Each row below holds a small network's activations on one input, seen along a few directions.
Each table varies a few parts of the input and shows all the possible inputs, shuffled.
A made-up example of a description, with smaller parts first: one of 8 places around a ring, together with either a single point or one of 9 places around a ring or (one of 3 separate values, together with one of 6 places along a line).
Shared parts are said once, and a part with two or three values counts as separate values.
In the rows, zero is written as 128.

Other details of the inputs vary at random and push rows far along two fixed directions, the same in every table; ignore that.

Table:
r1: [156 151 132  93  89 136 115 165 140 132  39]
r2: [105 118 119 108 151 143 122 119 105 115  92]
r3: [ 83 115 138 151 187 119 148  92 140 184 169]
r4: [199 149 141 136  56 144 154 170 128 130 132]
r5: [124 130 120 140 120 163 137 137 104 110 147]
r6: [133 143 147  72 120 120  94 140 108 121   9]
r7: [172 178 117 167  43 184 227 162 169 178 192]
r8: [119 105 104 144 110  96 136 103 129 122 170]
r9: [121 117 131  83 125 119 106 132 107  86   9]
r10: [136 115 149 121 153 102  71 129 105 138 159]
r11: [164 140 144 100  90 152  98 181 124 119  58]
r12: [127  92 136 101 135 128  79 130  96  80  90]
r13: [156 141 138 171 106 156 192 136 131 179 243]
r14: [161 193  84 137  16 138 186 182 164  95  98]
r15: [ 71  93 133 124 193 141  86 121 106  95 140]
r16: [125 124 105 154 120  78 129 119 133 117 179]
r17: [115 146 138 173 140 124 136 111 144 181 205]
r18: [108  90 143  81 151 106  65 137 108  70  35]
r19: [ 93 144 104 155 129 130 143 128 143 114 116]
r20: [116 124 128 104 123 114  78 141 101  74 109]
r21: [122 138 117 112  89 170 134 163 138  83  44]
r22: [136  92 164 129 177 110  98  90 114 164 178]
r23: [163 121 128 100 158 145 144  91 143  92 151]
r24: [180 135 144 104 100 123 108 142 135 128  49]
r25: [ 82 102 128 100 164  94  71 141 122  85  93]
r26: [126 123 106 133 128 114 122  98 118 125 160]
r27: [213 150 130 141  40 145 185 146 143 153 150]
r28: [113 155 106 107 104 114 116 159 133  86  34]
r29: [117 133 146 147 149 145 102 113 130 170 163]
r30: [126 172 125 161 112 140 166 124 142 177 147]
r31: [145  75 192  74 161 136  71 141  91 107  34]
r32: [186 146 104 127 123 155 190 101 149 107 236]
r33: [140 136 126 174 114 159 157 138 155 173 230]
r34: [183 134 151 135  90 158 156 140 122 150 162]
r35: [113 104 162 136 185 150 116 135 110 150 146]
r36: [113 148 104 134 125 142 157 118 116 125 114]
r37: [138 173 102 101  66 129 131 156 127  83  29]
r38: [135 110 125 113 202 115 128  59 141 111 189]
r39: [187 139 138 133  76 121 173 131 139 156 137]
r40: [102  82 134 100 168 122  85 106 104 105 108]
r41: [157 108 131 170 135  79 127 107 147 174 236]
r42: [113 153 114 127 102 163 126 154 135  96  91]
r43: [128 143 101 122 116 125 136 105 114 116  99]
r44: [ 92 106 149 134 189 132 122 105 129 176 152]
r45: [ 82  82 154 151 214 107  95 101 140 182 203]
r46: [100  94 155 139 201  46 101  88 114 165 163]
r47: [200 196 101  95  62 180 217 132 156  95  61]
r48: [ 71 122 114 158 176 110 107 112 128 121 166]
r49: [152 164  91 140  60 114 165 147 139 103  91]
r50: [ 76  87 148 150 219 101  97  93 137 181 185]
r51: [106 114 110 154 153 130 137 109 124 133 201]
r52: [146 133 104 141  83 118 118 143 112  92 167]
r53: [102 132 137 136 159 135 128 120 133 167 101]
r54: [163 141 138 134 107 165 168 136 131 167 150]
r55: [111 158  88 180  92 141 205 131 160 141 209]
r56: [ 99  86 164 118 231  82  85  70  97 167 129]
r57: [ 59 120 129 118 188 119  88 124 116 104  64]
r58: [112 130 121  94 118 108  94 144 119  81  55]
r59: [ 85  95 161 120 244  99 100  79  94 172 127]
r60: [ 81 147  88 172 135 125 181 107 149 136 188]
r61: [151 120  92 155  81 107 166 120 144 124 212]
r62: [156 138 155  97 124 166 145 145 116 138  39]
r63: [100  82 155 126 205  59  48  84 118 160 200]
r64: [119 125 100 137  94  88 128 119 149 112 203]
r65: [ 99 101 187  88 170 165  60 151  99 116  33]
r66: [128 105 116 148 138 124 123 115 107 121 211]
r67: [165 133 146 112  94 123 156 122 141 150  77]
r68: [102 126 120 110 126 152 117 154 138  85  27]
r69: [143 127 147  84 117 118  89 140 123 127  48]
r70: [ 72  86 126 140 184  72  83 135 115 100 199]
r71: [189 153 136 133  86 147 172 133 135 156 113]
r72: [160 141 139  89  86 141 106 170 139 127  49]
r73: [138 170  79 200  54 161 211 161 173 129 249]
r74: [ 75 103 141 116 176 141  72 141 102  87  87]
r75: [118 140 103 145  73 163 179 140 155 115 150]
r76: [176 192 105 118  48 141 162 167 144 142  52]
Description of these inputs: one of 4 places along a line, together with either a single point or (one of 2 separate values, together with one of 9 places along a line).
The inputs of r51 and r5 match in every part but the place on the line of 4. If r45 is changed in the same way as r51 into r5, which row does it become?
Answer: r33
The inputs of r73 and r21 match in every part but the place on the line of 4. If r32 is changed in the same way as r73 into r21, which row does it become?
Answer: r23
A walk changes only the place on the line of 9. It starts at r11 and steps to r10. List the rest of the walk in order.
Answer: r4, r31, r34, r13, r35, r33, r65
Which other rows does r65 become when the choice among 2 separate values takes its other values? List them by row number.
Answer: r74
Which other rows does r26 become when the place on the line of 9 takes its other values? List them by row number.
Answer: r2, r8, r14, r16, r48, r55, r58, r68
